Each row below holds a small network's activations on one input, seen along a few directions.
Each table varies a few parts of the input and shows all the possible inputs, shuffled.
A made-up example of a description, with smaller parts first: one of 3 separate values, together with either a single point or one of 9 places around a ring or (one of 6 places along a line, together with one of 8 places around a ring).
Shared parts are said once, and a part with two or three values counts as separate values.

Rows:
row 1: [ 27 -41 -24  35 -22  29 -28  33  10  -2 -19 -17  31  34]
row 2: [ 12 -56 -19  32 -26  22 -12  32  14  -3 -24 -23  35  11]
row 3: [  9 -77 -41   5 -26  26  22  17 -43   5  -2   9  73  35]
row 4: [ 11  38   1 -37  36 -31  32   2 -15   3  15  29 -72  -8]
row 5: [ 15  69 -34 -32 -18 -61 -11  -9 -31  26   4  14 -27  -7]
row 6: [ -6  34   7 -35  39 -35  45  -3 -13   5  10  26 -63 -25]
row 7: [  0  -3  16   9 -22  28 -11  -7  28   1 -11 -26   7   8]
row 8: [ 23 -63 -46  10 -22  24   8  17 -42   8   5  13  68  57]
row 9: [-11 -15  20  10 -21  23   2 -11  28   2  -7 -35   9 -16]
row 10: [-38  22  21  28   7   2 -19 -14  30 -19  -2   0 -13 -36]
row 11: [-17  29  43 -24  39 -19  10 -28   4  -4  12   0 -13 -26]
row 12: [ -3  32  38 -26  35 -14  -4 -23   1  -3  14   7 -20  -9]
row 13: [-19  31  17  26   1   6 -34  -5  29 -19   4   6 -16 -19]
Describe the family of inputs behind these rows.
> either a single point or (one of 2 separate values, together with one of 6 places along a line)
Which other rows does row 2 become when the choice among 2 separate values takes its other values? List them by row number.
> row 1

Rows:
row 14: [ -1  41   8  -2  20 -32 -23   7  14  -5 -14  10 -40 -11]
row 15: [-26 -33   4  28 -20  33 -17   4  10 -24  -1   8  21 -15]
row 16: [ -6  24  39 -36  27 -21  21 -23   5  11  -8 -19 -18 -30]
row 17: [ 23 -51 -25 -19 -35  19  22   0 -30  27  -4 -15  60  52]
row 18: [-16  17  40   2   5  19   4 -38  31   5   4 -31   3  -5]
row 19: [ -6  58  30 -54  33 -29   0 -35 -31   2  35  27 -23  -8]
row 20: [ -3 -40  33  -3 -22  37   7  -7  26  -3  -4 -31  18  -8]
row 21: [ 20 -40 -27 -11 -24  20   0  -3 -36   9   0   5  69  59]
row 22: [ 32 -35 -13   6  48  16  31  50   8 -13  -4  19 -51  20]
row 23: [ 12 -37   3  -3  -9  -5  -2  -4  -5  15  -4 -32  51   6]
row 24: [ 11 -20  -2  17 -35  31 -16  29  41  -4 -18 -28 -19  -6]
row 25: [ -7  31  12  35   3  13 -36  -1  33 -11  -3  -6 -19   8]
row 26: [ 19  70  -4 -36   8 -45   6  -9  -4  16   8  13 -87 -21]
row 27: [  7 -18   1  28 -23  34 -40  25  32 -21 -12  -7  -1   3]
row 28: [  5 -47 -55   6 -44  13  23  12 -35  22  -8   2  44  29]
row 29: [  3 -40 -59  14 -33  15   1   8 -42   4  -3  21  57  39]
row 30: [-10 -26 -25  27  -5  -3 -24   5 -21  -7   1   6  50  -5]
row 31: [-20  20  42  14  16  23 -21 -34  22  -7  11  -8  21   5]
row 32: [ -6 -33 -28  17 -17 -10   1   9 -13   6  -9 -14  34 -12]
row 33: [-33  20   9  25  -4   7   9 -23  24  -5   2 -13  -9 -20]
row 34: [ 39 -21 -54  17 -37  16 -17  31 -25   7 -11   9  37  53]
row 35: [-23  30   8 -14  15 -35  28  -6   5   2 -11   3 -31 -45]
row 36: [ 25 -17 -20  19 -20 -10 -20  30   6  10 -15 -28  12   4]
row 37: [ 14 -59  23 -17  60  23  57  19 -11 -14  10  13 -13  24]
row 38: [  6  40   6 -12  11 -36   1   9  22   7 -24 -13 -61 -24]
row 39: [ -6 -33  33   9 -10  41 -22  -8  17 -19   3  -7  35   3]
row 40: [ 10 -28   3   9   2   2 -28  -6 -11  -2   4  -9  65  14]
row 41: [-13  61  -1 -39  10 -45  35 -24 -18   8  24  26 -58 -38]
row 42: [ -6 -52  -8   9  49  14  59  28 -14 -16   8  34 -28   6]
row 43: [ 42 -29 -50  10 -47  16   6  36 -18  25 -17 -11  24  44]
row 44: [ 13  71  -2 -26  19 -43 -19  -8 -10   5  19  36 -64  -6]
row 45: [-17  61   0 -31  19 -42   9 -20 -23  -3  36  47 -35 -25]
row 46: [-13  25  41 -23  38 -17  -6 -21  -2  -2   0   5   1 -18]
row 47: [-22 -38   2  17 -33  30  11   7  19 -12 -10 -13   3 -24]
row 48: [-27  31  11  -5  24 -31   2  -4   0  -9  -1  23  -9 -32]
row 49: [  0  57  30 -64  24 -32  28 -38 -24  14  24   2 -45 -21]
row 50: [ 21 -13 -21  30 -12  -5 -43  24  -2  -7  -8  -7  30  15]
row 51: [ -2  30   5  24  -8   9 -17  -2  44   2 -11 -27 -36  -1]
row 52: [-36  22  12  32   8  13 -12 -20  18 -14  11   8  10  -9]
Describe the family of inputs behind these rows.
> one of 3 separate values, together with either a single point or (one of 2 separate values, together with one of 6 places along a line)
Which other rows does row 29 become when the choice among 3 separate values takes its other values? List them by row number.
> row 21, row 34
Which other rows does row 48 become when the choice among 3 separate values takes its other values? List them by row number.
> row 14, row 46

Rows:
row 53: [  6 -56  44 -11  11  46  18   7  20  -3  -1 -19   4  16]
row 54: [  2  73  14 -17 -11 -43 -50 -17  17   2  -5 -23 -38 -31]
row 55: [ 13 -17 -49  29 -78  19 -36  12  -5  23 -33 -26  45  21]
row 56: [ 19  -6 -25 -56  32 -32  54 -20 -74  25  27  30  -5  27]
row 57: [ -8  48   1  20   0  -3 -24  -4  31 -14  12  25 -63 -21]
row 58: [-37 -26  36 -17  24   5  39 -24  10 -15  -5   0   6 -34]
row 59: [-17  -6   9  16  11  -5  23  16  20  -2  -1 -14 -35 -43]
row 60: [  8 -31 -35  46   2  -3 -31  41   7 -10 -18  12  15  26]
row 61: [ 29 -24   1  17   0  32  16  27  40  -3 -24 -37 -29  16]
row 62: [  3 -48  -4  22  18  26 -16  14 -22 -25   8  19  56  12]
row 63: [-43  40  32   4  29  12   0 -26   8 -22  16  20 -18 -11]
row 64: [-12  62  48 -20  18 -29 -18 -44  12  15   8 -12  10 -25]
row 65: [ 40  26 -53 -48  -1 -47  38  35 -52  22   5  44 -37  20]
row 66: [ -3 -35 -20  13 -54  24 -13 -16 -11   6  13 -19  89  29]
Describe the family of inputs behind these rows.
> one of 2 separate values, together with either a single point or one of 6 places along a line
The inputs of row 53 and row 61 match in every part but the choice among 2 separate values. If row 58 is changed in the same way as row 53 into row 61, which row does it become?
> row 59
